A = [-569, 67, 546, -601, -920, -207, 90, 221, 1, -111, -576, -531, -370]
The second entry from the end: -531
The third entry from the left -> 546
The first entry from the left is -569
The entry just left of -920?
A: -601
The entry just right of 221?
A: 1
The second entry from the left -> 67
The third entry from the right is -576

data = [46.9,-38.3,-13.1,9.1,-31.3,57.6,-11.6,38.5,64.2,63.1,-42.6,26.6,21.4,-60.1,-10.0]
What is the entry just left of -10.0?
A: -60.1
What is the entry just left of -13.1?
A: -38.3
The 1st entry from the right is -10.0
The entry just right of -11.6 -> 38.5
What is the entry just left of 38.5?
A: -11.6
What is the entry just left of -42.6?
A: 63.1
The third entry from the right -> 21.4
The entry just left of 9.1 is -13.1
The first entry is 46.9
